These are the activations of a small neural network, seen along a few directions. Each row is one input.
Each table varies a few parts of the input and shows all the possible inputs, shuffled.
A made-up example of a description, with smaller parts first: one of 5 places around a ring, together with either a single point or (one of 2 separate values, together with one of 4 places along a line) or one of 9 places along a line.
Shared parts are said once, and a part with two or three values counts as separate values.
In the rows, zero is written as 128.

Other details of the inputs vary at random and push rows far along two fixed directions, the same in every table; ignore that.

Rows:
r1: [128 133 118 156  88 146 128  90 140 140 137 117 188  66]
r2: [161  93 122 150 143 114  93 160 126 121 115 116  70 149]
r3: [144 170 181  55 176 107 166 150 146 114 109 117 146 167]
r4: [178 138 135 126 143 117 105 156 120 133 130 117  73 158]
r5: [125  74 107 167  92 118 134  87 122 127 107 115 134 135]
r6: [109 168 150 132 133 140 109 160 137 106 140 127 195  88]
r7: [ 85 116 107 140 101 164 135  65 122 124 149 126 167  93]
r8: [141 120  93 159 101 152 120  89 120 157 154 141  96 105]
r9: [118  78 106 186 101 125 140 100  96 141 115 142  59 176]
r10: [158  92 131 158 130 108 113 154 128 109  97 108 122 146]
r11: [125 102 108 169 111 120 119 122 102 136 125 150  64 161]
r12: [178 124 148 150 131 115 121 157 132 122 105 102 128 139]
r13: [118 121 135  85 159 107 161 124 141 117 108 127 135 152]
r14: [130 155 155 119 115 135 131 106 136 123 130 111 189 113]
r15: [ 82 124  95 126 119 143 152 106 126 158 148 159 129  85]
r16: [141 127 136 109 152 121 107 141 115 112 125 135  93 178]
r17: [142  74  92 197  98 113 110 132 103 147 121 145  34 145]
r18: [147 187 142 109 148 152  94 155 143 126 161 113 154  77]
r19: [119 175 131  90 154 148  79 147 138 113 163 132 152  89]
r20: [112 166 137 130 136 141  93 161 130 117 154 137 143  87]
r21: [185  65  95 209 102 123 120 131 121 156 111 108  53 126]
r22: [ 91 175 154 122 122 136 121 135 136 108 139 126 216 100]
r23: [148 132 169 115 137 128 146 113 115 117 119 110 122 185]
r24: [147 107 137 167 135 112 110 173 119 118 111 125  89 151]
r25: [164 129 161 116 172 108  96 191 131  96 106 105 114 165]
r26: [130 125 146 105 152 130 127 125 111 104 121 127 112 186]
r27: [ 81 115 110 165  93 153 140  78 113 136 142 134 141 116]
r28: [160  74 110 177 103 131 147  87 104 151 119 129  55 174]
r29: [122 175 167  45 179 107 128 195 113 121 128 148 110 179]
r30: [140 152 178  89 155 100 118 161 132  81 100 103 184 170]
r31: [129 169 118  68 142 148 130 133 133 160 152 141 127  97]
r32: [ 81 129 102 140  88 130 161 110 154 136 144 147 182  71]
r33: [ 94 115  86 128  92 130 154  87 164 132 137 135 186  55]
r34: [128 112 129  80 169 111 148 135 128 130 109 135 101 167]
r35: [ 86 126 117 166  87 140 131  93 126 135 136 131 175  97]
r36: [ 83 109  96 147 107 131 168  95 136 152 136 150 136  95]
r37: [115 136 100 109 123 155 155  90 139 168 147 141 132  75]
r38: [124 170 142  85 120 126 159 124 167 122 131 124 195  87]
r39: [143 138 146  45 183 106 120 177 123 127 113 136  89 188]
Description of these inputs: one of 3 separate values, together with either one of 4 places along a line or one of 9 places around a ring.
The inputs of r10 and r12 match in every part but the choice among 3 separate values. If r26 is changed in the same way as r10 into r12, which row does it become?
Answer: r28
Which other rows does r6 become when the place on the ring of 9 takes its other values? List them by row number.
Answer: r9, r11, r17, r20, r22, r24, r27, r35
Start at r33 and move only the place on the line of 4, one step at a time. The first step leads to r13. Which rows follow, in order?
Answer: r34, r39

Rows:
r40: [104 108  99 158 106 142 123 101 118 135 142 144 112 112]
r41: [154 128 127 131 135 114 123 153 133 133 119 124 107 130]
r42: [121  96 102 155  99 123 151 111 144 141 119 129 142 101]
r43: [155 156 165 100 154 106 130 171 143 109 113 114 145 147]
r44: [127 143 124 115 130 144 126 116 149 127 141 121 168  77]
r45: [134 171 157 100 156 136  91 161 124  99 142 121 155 131]
r46: [143 139 161 106 140 105 152 148 135 112 106 112 144 168]
r47: [123 124 146 134 131 116 138 125 113 118 114 129 120 172]
r48: [ 86 164 134 117 120 151 111 102 137 109 154 125 208  81]
r49: [146  92  94 155 118 124 124 123 131 150 122 128  91 108]
r50: [130 115 101 164 107 144 101 122 122 134 141 131 119  97]
r51: [136 157 162 110 145 122 105 159 130  98 125 116 160 140]
r52: [130 107 120 133 115 129 148 101 131 132 117 117 132 131]
r53: [140 102 109 139 127 113 128 144 126 144 117 132  77 136]
r54: [115 172 173  98 146 124 126 141 128 100 128 115 182 145]
r55: [103 125 124 148 113 135 135 104 118 131 132 136 139 126]
r56: [161 110 118 150 124 116 126 140 126 141 117 125  87 138]
r57: [109 107  99 131 110 140 148  88 130 145 132 137 136 103]
r58: [ 73 188 137  96 134 158 117 110 138 109 164 140 214  76]
r59: [145 125 151 141 132 116 115 152 122 112 112 116 124 156]
r60: [105 152 119 113 121 146 135 111 134 142 152 143 147  91]
r61: [103 119 109 156 109 147 128 101 116 141 146 144 119 110]
r62: [109 145 115 142 118 157 112 115 121 138 159 138 136  91]
r63: [123 120 137 132 137 120 127 138 114 118 121 135  98 168]
r64: [148 113 110 139 126 135 118 119 130 143 130 125 104 117]
r65: [145  94 126 149 112 103 157 130 134 132 100 120 113 155]
r66: [128 117  98 140 114 147 122 103 126 154 147 137 107 102]
r67: [ 93 215 159  85 143 162  96 142 148 100 168 125 240  55]
r68: [164 136 161 109 150 112 128 151 133 110 108 107 122 166]
r69: [146 113 138 159 116 121 119 133 119 124 116 117 115 144]
r70: [122 137 103 126 127 140 115 129 144 141 145 132 146  64]
r71: [131 149 158  85 151 118 144 132 124 113 116 123 139 171]
r72: [142 163 157 114 149 131 104 159 120 112 134 121 138 140]
r73: [125 149 152  93 143 113 148 145 134 118 117 130 146 153]
r74: [157 145 161  98 155 117 126 150 137 109 113 109 135 154]
r75: [124 120 121 107 136 128 137 120 125 137 128 137 110 138]
r76: [126 109 138 152 118 115 132 127 121 120 110 120 128 158]
r77: [112 153 126 122 134 147 103 135 124 119 152 135 138 109]
r78: [126 112 122 114 136 115 139 136 127 135 118 136 101 142]
r79: [146 111 133 124 131 112 144 128 116 138 115 133  80 175]
r80: [118 100 103 146 106 127 148 108 144 139 123 128 148  95]
r81: [131 143 155  84 154 118 145 132 124 115 114 124 135 173]
r82: [113 108 110 161 108 139 131 102 112 141 138 142 102 127]
r83: [114 135 137 121 141 131 116 128 115 111 137 135 121 152]
r84: [155 126 148 112 150 102 130 163 141 114 106 115 129 147]
r85: [123 135 118 109 140 129 121 143 135 137 135 133 120 107]
r86: [127 113 142 150 119 115 134 124 118 121 111 119 127 160]
r87: [142 142 139 107 147 114 126 159 129 130 124 129 103 147]
r88: [125 140 120 119 127 139 125 121 149 129 139 123 169  75]
r89: [108 166 165  91 158 123 120 138 122  93 129 126 165 161]
r90: [113 128 107 155 112 153 113 114 118 141 152 138 120  98]
r91: [120 106 108 136 110 129 148 103 141 135 124 124 148 104]
r92: [153 114 133 134 132 105 134 153 141 124 107 119 123 134]
r93: [136 140 121 121 136 125 117 149 140 133 131 128 134  97]
r94: [114 132 129 100 136 127 146 121 133 126 125 133 150 126]
r95: [140 133 148  97 149 117 136 136 118 125 120 130 102 177]
r96: [137 109 126 127 128 109 143 138 123 137 113 136  85 161]
r97: [127 104 109 168 100 137 107 108 124 127 133 123 132 104]
r98: [112 118 100 124 115 149 136  89 126 151 146 142 122 102]
r99: [127 157 131 109 138 135 123 139 132 136 145 134 130 112]
r100: [115 120 106 154 114 145 113 122 119 136 144 138 111 109]
r101: [139 107 101 152 111 134 131 112 123 157 136 136  86 120]
r102: [113 163 138 131 119 151 108 124 135 121 151 123 185  77]
r103: [128 103  92 138 118 140 126 107 128 155 139 137  98 104]
r104: [116 123  96 126 123 144 122 115 134 149 146 138 121  85]
r105: [117 136 146 123 143 126 125 142 114 116 127 135 112 162]
r106: [137 141 157  99 143 111 152 136 123 120 112 125 127 175]
r107: [144 118 127 153 127 129 108 146 116 127 124 125 103 139]
r108: [134 176 161 106 153 136 101 163 123 109 140 122 153 129]
r109: [158 122 141 136 128 111 136 144 135 125 111 115 119 144]
r110: [146 115 144 122 131 112 148 123 128 119 104 110 122 170]
r111: [118 136 104 119 125 155 119 106 132 149 154 137 130  89]
r112: [115 120 122 113 129 121 147 124 134 130 120 135 139 126]
r113: [144 107 138 116 135 109 151 127 132 120 102 113 124 163]
r114: [149  99 133 144 115 108 156 118 126 131 102 114 107 165]
r115: [123 155 130 129 131 145 100 142 127 120 146 129 150 100]
r116: [132 121 137 122 126 112 154 127 124 130 112 130 118 160]
r117: [143 126 106 148 114 141 122 116 133 149 141 130 118  93]
r118: [161 125 145 132 131 115 135 140 133 125 113 113 116 148]
r119: [135 103 124 124 132 105 142 144 124 135 108 136  81 162]
r120: [127  91 104 132 122 122 141 116 122 146 120 139  87 138]
r121: [111 102 108 166  96 131 127  99 127 128 127 128 141 114]
r122: [114 142 125 136 130 146 110 135 119 127 146 136 125 116]
r123: [115 138 121 132 131 146 102 127 118 121 151 134 126 117]
r124: [152  99 101 159 112 134 121 113 127 149 128 127  91 117]
r125: [111 101 103 141 107 124 151 110 134 144 121 140 128 113]
r126: [114 154 159 111 139 122 124 142 131 102 123 121 172 144]
r127: [150  91  96 153 119 128 124 117 130 150 123 127  90 113]
r128: [122 119 143 132 135 112 135 135 117 113 109 130 117 176]
r129: [ 97 116 113 156 107 139 133 100 121 133 133 139 138 115]
Describe the family of inputs behind these rows.
Answer: one of 6 places around a ring, together with either one of 6 places along a line or one of 9 places around a ring
The inputs of r120 and r94 match in every part but the place on the ring of 6. If r40 is changed in the same way as r120 into r94, which row does it become?
Answer: r58
The inputs of r59 and r107 match in every part but the place on the ring of 6. If r118 is changed in the same way as r59 into r107, which row does it become?
Answer: r117
Which other rows does r71 become when the place on the ring of 6 takes its other values? List them by row number.
Answer: r66, r68, r95, r110, r124
Which other rows does r52 become when the place on the ring of 9 takes its other values? List them by row number.
Answer: r42, r46, r65, r80, r91, r110, r113, r114
Start at r89 and move only the place on the line of 6, one step at a time. The first step leads to r58. Which rows follow, in order?
Answer: r128, r129, r55, r47
Which other rows does r96 become when the place on the ring of 6 takes its other values? List them by row number.
Answer: r41, r43, r65, r73, r87

Rows:
r130: [138 126 117 136 120 127 117 130 130 136 133 128 119 115]
r131: [118 158 150  91 146 127 130 142 135 116 132 131 153 133]
r132: [120 124 121 138 123 130 126 123 124 127 129 133 134 123]
r133: [124 124 124 135 120 127 130 127 131 131 126 126 132 119]
r134: [134 113 119 146 118 127 133 117 131 137 124 125 123 123]
r135: [124 124 121 137 123 126 131 126 131 130 125 128 132 118]
r136: [126 124 125 135 121 128 131 126 131 131 127 125 133 119]
r137: [135 130 123 141 119 130 114 132 127 131 137 131 120 115]
r138: [131 140 135 116 135 129 136 128 135 126 129 126 143 125]
r139: [137 124 114 128 124 130 122 129 127 140 132 131 119 117]
r140: [125 123 122 130 121 129 137 124 132 133 128 129 131 121]
r141: [124 128 122 130 122 132 131 111 128 129 130 128 130 125]
r142: [129 119 111 134 122 137 125 119 123 148 133 136 110 112]
r143: [132 161 159  96 152 124 126 149 136 112 128 118 157 138]
r144: [124 123 125 135 122 133 126 121 124 127 130 127 132 127]
r145: [120 125 122 130 121 131 130 115 126 130 133 129 130 125]
r146: [117 137 133 117 131 127 128 129 128 124 131 132 136 134]
r147: [184 101 163 133 157  83 129 183 105 112  84 117  40 245]
r148: [128 163 153  92 150 128 133 143 137 114 132 123 160 131]
r149: [133 119 113 129 128 132 123 129 131 134 130 128 120 116]
r150: [125 140 134 115 133 130 135 130 134 125 131 126 145 121]
r151: [148 111 134 142 138 117 123 147 118 121 117 125  87 165]
r152: [128 115 123 145 118 129 127 120 125 131 126 125 126 122]
r153: [124 159 155 101 146 129 121 147 131 111 131 122 160 131]
r154: [119 122 122 127 120 131 135 118 130 133 131 133 128 122]
r155: [117 125 121 131 120 131 130 117 127 131 132 131 130 126]
r156: [128 124 126 135 123 128 131 124 131 131 127 123 132 121]
r157: [130 159 159 100 149 127 121 145 132 110 129 120 159 136]
r158: [132 123 121 143 124 132 114 130 131 126 134 129 119 114]
r159: [123 123 119 132 125 127 136 125 132 132 126 133 131 119]
r160: [122 160 154  98 146 130 121 146 128 110 132 124 158 137]
r161: [123 124 126 138 120 129 126 126 127 128 127 128 133 120]
r162: [117 125 121 132 125 125 130 120 126 130 130 135 129 127]
r163: [127 117 120 142 116 134 127 115 124 131 128 127 128 125]
r164: [122 163 153  92 148 128 126 138 131 111 133 124 154 140]
r165: [120 162 150  92 146 128 131 146 137 115 132 127 160 126]
r166: [134 125 118 133 127 130 116 131 135 129 131 125 123 114]
r167: [125 132 119 135 127 137 123 125 121 142 137 134 110 121]
r168: [124 112 117 136 116 129 137 113 127 135 128 131 119 124]
r169: [128 115 116 137 117 130 139 108 128 136 127 131 120 122]
r170: [129 119 121 142 118 134 127 114 125 131 127 128 128 125]
r171: [121 115 116 145 113 132 127 119 123 133 129 132 126 123]
r172: [130 125 128 138 123 132 126 119 130 130 128 126 136 121]
r173: [127 109 108 138 124 136 126 118 125 142 133 133 109 112]
r174: [151 105 139 135 147 107 128 151 113 125 108 123  70 186]
r175: [120 114 116 135 121 125 136 118 129 135 126 138 121 124]
r176: [123 124 124 139 123 128 126 126 126 127 126 129 134 119]
r177: [127 112 115 138 115 130 139 109 128 136 127 131 118 123]
Describe the family of inputs behind these rows.
Answer: one of 6 places around a ring, together with either one of 2 separate values or one of 6 places along a line
The inputs of r159 and r132 match in every part but the place on the ring of 6. If r165 is changed in the same way as r159 into r132, which row does it become?
Answer: r171
The inputs of r150 and r156 match in every part but the place on the ring of 6. If r139 is changed in the same way as r150 into r156, which row does it become?
Answer: r130
Which other rows does r149 become when the choice among 2 separate values takes its other values? List them by row number.
Answer: r139
Which other rows agree with r161 in the place on the ring of 6? List them by row number.
Answer: r137, r152, r153, r157, r158, r172, r176
Start at r164 and move only the place on the ring of 6, one step at a time. The first step leads to r163. Which rows follow, in order?
Answer: r157, r143, r148, r177
Which other rows does r155 become when the place on the ring of 6 takes its other values? List them by row number.
Answer: r136, r140, r153, r154, r160
Which other rows does r151 become when the choice among 2 separate values takes its other values? List them by row number.
Answer: r147
